A small network was shown many inputs. Here are its activations along a few directions, one row for each input.
In each table, some parts of the input vary, and every possible input appears once, in random order.
Descriptions start from the smaller parts, as in this example, which fits no table here: line(4) and (point or (values(2) and ring(5)) or ring(11)).
Shared parts are said once, and a part with two or three values counts as separate values.
In the rows, zero is written as 128.

Other details of the inputs shift rows strongly along three fixed directions, in all tables alike. That doesn't count.

Table:
row 1: [127 111 150 155 127 129 177 132 163  94 118 125 129 133]
row 2: [147 127 117 216 146  68  69 117 192  58 165 122 166 167]
row 3: [125 137 117 139 149 103  69 141 135 110 154 157 134 164]
row 4: [133 144 132 103 116 144 137 111 105 158 125 115 124 102]
row 5: [136 135 120 120 118 127 101 113 111 134 140 128 134 135]
row 6: [119 125 123 118 139 117 108 130 104 153 134 122 126 130]
row 7: [114 136 122 143 135 105  81 119 118 118 166 129 144 164]
row 8: [106 106 141  98 134 144 140 162 115 117 127 180 105 162]
row 9: [134 109 158 143 116 123 211 135 162 104 112 120 124 111]
row 10: [133 132 110 117 130 124  92 128 113 139 132 126 131 126]
row 11: [131 110 157 136 116 134 208 132 152 112 110 119 122 110]
row 12: [138 134 124 112 111 143 126 111 105 149 125 113 129 112]
row 13: [133 151 106 137 140 113  84 122 128 140 134 119 134 123]
row 14: [129 143 115 108 128 147 131 123 113 168 110 109 122  98]
row 15: [131 134 106 126 130 128  88 122 121 138 127 118 134 123]
row 16: [ 87  98 162 104 134 155 136 160 118  97 147 222 114 202]
row 17: [165 142 118 186 120  91 133  99 168 113 127  66 158  88]
row 18: [127 129 114 112 126 138 108 132 108 144 122 131 127 122]
row 19: [ 99 104 146 100 136 152 142 170 118 121 130 195 110 170]
row 20: [125 142 125 122 130 142 105 111 115 138 134 126 131 134]
row 21: [129 144 130 110 119 149 134 109 105 157 121 112 125 105]
row 22: [129 139 113 105 123 149 134 118 109 163 105  99 112  95]
row 23: [132 139 117 101 124 141 131 124 106 158 113 109 111  98]
row 24: [135 112 137 162 135 107 176 146 175  97 112 121 130 117]
row 25: [124 141 126 122 122 135 101 109 113 130 134 120 124 136]
row 26: [140 102 142 133 125 123 203 151 157 118 104 123 129  99]
Description of these inputs: values(2) and (point or (values(3) and line(4))).
Changing only the values(2) part turns row 15 into row 2. The same change can be made to row 22. Which row results?
Answer: row 1
Change only the values(2) part in row 26. List by row number the other rows that result.
Answer: row 5
Change only the values(2) part in row 25. List by row number the other rows that result.
Answer: row 24
Change only the values(3) part in row 25. List by row number the other rows that result.
Answer: row 17, row 21

Table:
row 27: [137 125 124 134 130 115 141 141 143 120 120 130 129 119]
row 28: [125 147 120  94 123 152  76 111  82 158 145 146 125 146]
row 29: [111 102 146  90 121 159 167 159 112 137 108 160  98 134]
row 30: [140 125 139 125 128 130 192 133 140 147  98  93 120  78]
row 31: [118 151 122 124 125 130  78 109 106 142 149 124 135 145]
row 32: [135 149 110 117 123 137  56 109  96 137 142 133 138 142]
row 33: [116 121 110 128 125 102  35 111  86 129 171 149 143 182]
row 34: [134 138 128 145 133 112 165 123 143 140 110  85 130  88]
row 35: [125 151 124  92 116 150 101 110  89 164 140 127 125 125]
row 36: [122 147 125  66 110 175 115 104  57 186 121 117 101 111]
row 37: [124 115 132 144 130 122 105 130 142  86 144 152 129 164]
row 38: [122 122 158  88 100 169 226 130 104 165  96 105 104  81]
row 39: [119 142 110 109 123 147  67 103  94 136 138 125 122 145]
row 40: [138 129 123 157 147  90 106 138 157 101 141 141 137 142]
row 41: [119 113 149 122 128 130 146 140 134 105 138 171 126 165]
row 42: [102  73 145 107 135 132 152 178 112 109 145 180 130 180]
row 43: [126 119 138 132 129 130 118 134 132 105 139 161 134 157]
row 44: [153 152 112 119 111 132 111  97 113 148 119  86 134  90]
row 45: [ 99 106 151 111 139 134 155 162 125 112 128 174 111 158]
row 46: [105 102 146 126 125 149 153 139 132 100 131 164 115 163]
row 47: [143 126 119 156 129 118 155 130 160 127 108  99 137  97]
row 48: [154 132 113 169 134  93 128 133 172 104 122 107 143 107]
row 49: [122 126 135 165 149  99 136 140 165 104 133 130 142 137]
row 50: [135 163 112 121 123 116  77  97 109 145 152 111 136 125]
row 51: [100 106 150 107 125 158 153 141 109 117 131 172 107 168]
row 52: [163 161  89 160 130  86  64 103 148 133 128  64 141  95]
row 53: [148 133 120 135 123 128 183 118 145 153  93  67 125  64]
row 54: [112 102 144  92 123 167 179 166 116 139 108 174 109 130]
row 55: [122 142 113 109 124 148  62 105  96 141 138 130 130 146]
row 56: [145 129 128 149 133 115 162 136 154 134 118 112 135  94]
row 57: [118 112 147  88 111 168 168 128 100 143 113 136 105 117]
row 58: [126 117 143 106 115 150 154 133 119 124 122 148 119 133]
row 59: [138 137 122 175 152  67 100 132 175  88 151 129 152 137]
row 60: [139 118 121 154 133 115 146 146 164 108 119 133 139 119]
row 61: [129 121 128 169 149  97 132 137 166  98 131 127 135 141]
row 62: [134 119 118 165 142 100 130 139 173  92 123 122 138 139]
row 63: [118 147 119 108 127 147  70 108  91 151 144 134 129 153]
row 64: [111 125 142 141 127 125 139 132 133 107 141 143 124 156]
row 65: [135 127 134 154 126 124 144 116 153 113 124 109 144 119]
row 66: [132 125 133 162 146  96 132 145 167 102 141 139 142 129]
row 67: [153 161 106 119 122 134 129  94 109 196 104  50 128  49]
row 68: [131 120 129 142 130 128 166 137 151 130 108 115 131 106]
Describe the family of inputs behind these rows.
Answer: values(2) and (point or (line(4) and ring(5)))
Changing only the values(2) part turns row 35 into row 66. The same change can be made to row 33. Which row results?
Answer: row 42
Change only the values(2) part in row 54. List by row number the other rows that result.
Answer: row 43
Change only the line(4) part in row 45. List by row number the other rows that result.
Answer: row 29, row 30, row 52

Table:
row 69: [157 146 123 157 131 111 106  81 143 114 134  79 138 105]
row 70: [ 86 125 141  80 152 135  99 156  77 148 148 176 115 163]
row 71: [169 128 117 147 113 104 173 126 147 155  97  80 136  55]
row 72: [160 140 126 201 133  93 112  97 190  91 137  75 176 110]
row 73: [125  90 160 136 107 132 184 138 136  97 123 170 129 152]
row 74: [159 136 103 207 147  67 104 137 193  90 138 110 166 118]
row 75: [105 145 141  89 130 151  91 119  63 155 164 151 113 176]
row 76: [104 146 115  63 129 161  86 148  80 160 120 153  90 138]
row 77: [118 128 120  77 137 167  90 138  72 181 115 163 108 133]
row 78: [143 140 125 165 157  69 112 123 152 132 138  81 161  91]
row 79: [107 132 113  97 145 153 100 145 116 142 126 160 117 147]
row 80: [117 136 101  57 117 176  94 143  66 181 113 142 112 128]
row 81: [111  87 161 133 110 154 185 154 139  96 126 186 135 170]
row 82: [117 111 111 240 138  75 102 107 186  80 150  57 147 135]
row 83: [105 112 136 115 121 152  88 139 115  98 150 184 139 201]
row 84: [153 167 105 123 108 128  48  69  84 173 137  85 140 106]
row 85: [ 98 125 118  64 135 134  75 138  62 171 149 158 126 147]
row 86: [115  88 147 110 122 107 192 163 135 131 129 144 132 110]
row 87: [125 115 145 112 132 148 195 166 144 128  91 125 106  98]
row 88: [116 131 125 141 145 124 168 159 160 119 121 157 124 121]
row 89: [161 134 121 159  97 114 164 105 155 118 118  66 157  83]
row 90: [116 121 154 107 104 176 213 124 134 142 100 114 125  97]
row 91: [161 153 134 206 132  79 116  88 186 101 138  79 157 103]
row 92: [124 129 104  72 128 155  69 132  74 163 127 153  97 143]
row 93: [115  98 135 151 158 130 152 169 161  97 125 187 135 159]
row 94: [167 134  98 186 132  73 113 138 184  97 128  87 163 104]
row 95: [ 91 131  70 108 147 126  47 112  70 178 106  94 114 149]
row 96: [127 138 162 108 108 147 226 122 104 166 119  95 111  97]
row 97: [156 170  78 120 148 116  20  96 102 167 136  84 125 106]
row 98: [119  83 137 138 135 110 140 184 161  69 131 187 121 175]
row 99: [128 127 130 108 128 165 214 145 130 168  92 115 112  65]
row 100: [120  87 138 156 150 103 123 185 175  58 139 188 130 189]
row 101: [144 145  91 152 157 109  57 125 147 125 137 115 150 134]
row 102: [ 97 115 155 173 136 112 135 150 180  56 159 204 138 210]
row 103: [140 116 161 107 104 178 217 104 112 174  87  97 119  66]
row 104: [125 140 146  98  94 175 224 109 124 163  91  90 119  70]
row 105: [165 128 119 201 131  60 105  94 181  57 152  97 155 130]
row 106: [138 121 150 108 102 186 222 108 115 174  90  95 128  65]
row 107: [146 146  98 149 156 103  50 128 140 118 137 111 137 136]
row 108: [143 167  90 121 104 123  30  84  79 153 155 103 148 129]
row 109: [112 117 157 156 133 105 144 132 170  58 143 172 116 186]
row 110: [160 164 103 140 124 118 176 115 165 168  90  44 135  33]
row 111: [131 181 105 137 126 109  31  83 115 119 156  98 132 140]
row 112: [126  81 144 117 126 132 183 176 145 102 114 169 105 140]
row 113: [118 130  98  79 119 155  85 144  72 164 131 165 118 136]
row 114: [110 128 119  70 108 146  74 114  55 165 174 147 125 172]
row 115: [142 157 129 170 151  60 153 127 157 130 127  73 150  74]
row 116: [ 89 119 145 125 135 154 105 139 121  95 160 210 124 205]
row 117: [110 153 137  79 106 167 105  98  72 175 127 145 104 132]
row 118: [112  83 152 157 126 108 130 158 158  30 155 200 136 212]
row 119: [124  85 154 119 127 142 187 172 140 127 102 172 116 133]
row 120: [132 128 159  97 104 166 213 105 116 149  90  91 100  74]
row 121: [136 122 139 108 127 141 193 143 139 148  91 106  99  81]
row 122: [155 156 103 150 127  99  50  72 123 113 153  92 137 128]
row 123: [113 100 155 120 142 142 191 165 146 128 104 176 110 132]
row 124: [163 151 117 143 109 121 127  83 129 133 120  52 143  73]
row 125: [121 120 160 103 108 170 212 124 126 128  96 108 110  95]
row 126: [113 137 134  81 131 161  87 110  58 172 162 138 120 169]
row 127: [149 188  81 122 138  98  45  98 117 165 133  77 113  96]
row 128: [113 114 137 125 132 115  82 128 109 113 181 165 142 203]
row 129: [116 111 151 124 132 131 190 165 153 129 106 167 105 125]
row 130: [120  98 155 170 146 117 130 139 172  43 147 169 140 186]
Describe the family of inputs behind these rows.
Answer: values(2) and (point or (line(5) and (point or ring(5))))
Changing only the values(2) part turns row 101 into row 72. The same change can be made to row 110. Which row results?
Answer: row 104
Change only the ring(5) part in row 88. List by row number the other rows that result.
Answer: row 76, row 110, row 127, row 129
Change only the values(2) part in row 124. List by row number the other rows that result.
Answer: row 100
Change only the line(5) part in row 121. List by row number the other rows that result.
Answer: row 92, row 97, row 112, row 127
Change only the ring(5) part in row 71. List by row number the other rows that result.
Answer: row 94, row 98, row 112, row 113

Table:
row 131: [ 88  90 169 139 125 157 190 155 154  67 130 163 124 176]
row 132: [131  64 132 101 107 178 187 171 160  79  67 198 119 126]
row 133: [175 213  84 176 148  77  62  80 154 161 127  50 147  57]
row 134: [156 136 137 194 107  77 195  87 181 106  98  18 151  65]
row 135: [122 100 129 159 134  90 175 159 189  97 106 117 121 124]
row 136: [128 107 117  30 118 187 189 154  47 213 100 117 106  75]
row 137: [131 135 111  33 124 168  82 123  38 234 108 119 116  98]
row 138: [ 95 132 130 128 126 142  73 137 104 112 172 167 153 188]
row 139: [101 132 137 136 146 154  68 111 106 103 152 157 127 195]
row 140: [163 170 113 187 126  88 190 122 199 132  95  46 144  35]
row 141: [119  95 170 138 158 125 171 185 164  84 123 208 108 159]
row 142: [153 131 145 165 114 128 202 103 143 153 106  69 161  67]
row 143: [115 121 133  47 100 195 158  96  38 186 104 101  82 100]
row 144: [133  90 162 184 131 113 183 122 171  80 126 123 122 141]
row 145: [103  68 167 129 116 128 202 160 130  93 140 180 130 163]
row 146: [141 173 121 122 136 113  29  72 108 144 170 128 132 150]
row 147: [ 96  75 165 127 109 124 204 160 135  94 140 178 136 169]
row 148: [153 177 110 169 129  62  43  81 148  96 176  98 151 148]
row 149: [173 157 123 148 131  89 136 128 149 131 117  71 126  54]
row 150: [111 189 112  44 106 191  68  86  51 196 144 113 116 123]
row 151: [145 148  79 174 161  62  29 111 149 103 151  96 137 136]
row 152: [105 132 101 124 168 125  12 149 100 142 160 200 148 203]
row 153: [159  81 150 150  75 177 203 142 169  71 110 164 133 153]
row 154: [ 96  84 151 149 163 139 178 178 172  85 109 198 112 182]
row 155: [175 134 129 173 112  97 174  87 152 163 122  36 164  39]
row 156: [143 138 104 149 162  96  34 122 136 130 136 112 123 148]
row 157: [113 155 117 108 139 108  55 151 116 118 149 181 114 167]
row 158: [113 101 119 131 139  91 105 177 141 102 152 173 138 183]
row 159: [145 167 132 179 141  97 100  91 172 101 153 112 156 136]
row 160: [134 121 169  29  79 198 252 109  57 199  86 107  84  48]
row 161: [ 82 132  92 106 141 144  55 147 112 122 141 162 103 174]
row 162: [ 96 149  84  66 124 174  94 140  53 198 128 134 112 113]
Describe the family of inputs behind these rows.
Answer: values(2) and (point or (values(3) and ring(5)))
Changing only the values(2) part turns row 139 into row 154. The same change can be made to row 138. Which row results?
Answer: row 162
Change only the values(3) part in row 145. List by row number the other rows that result.
Answer: row 143, row 160
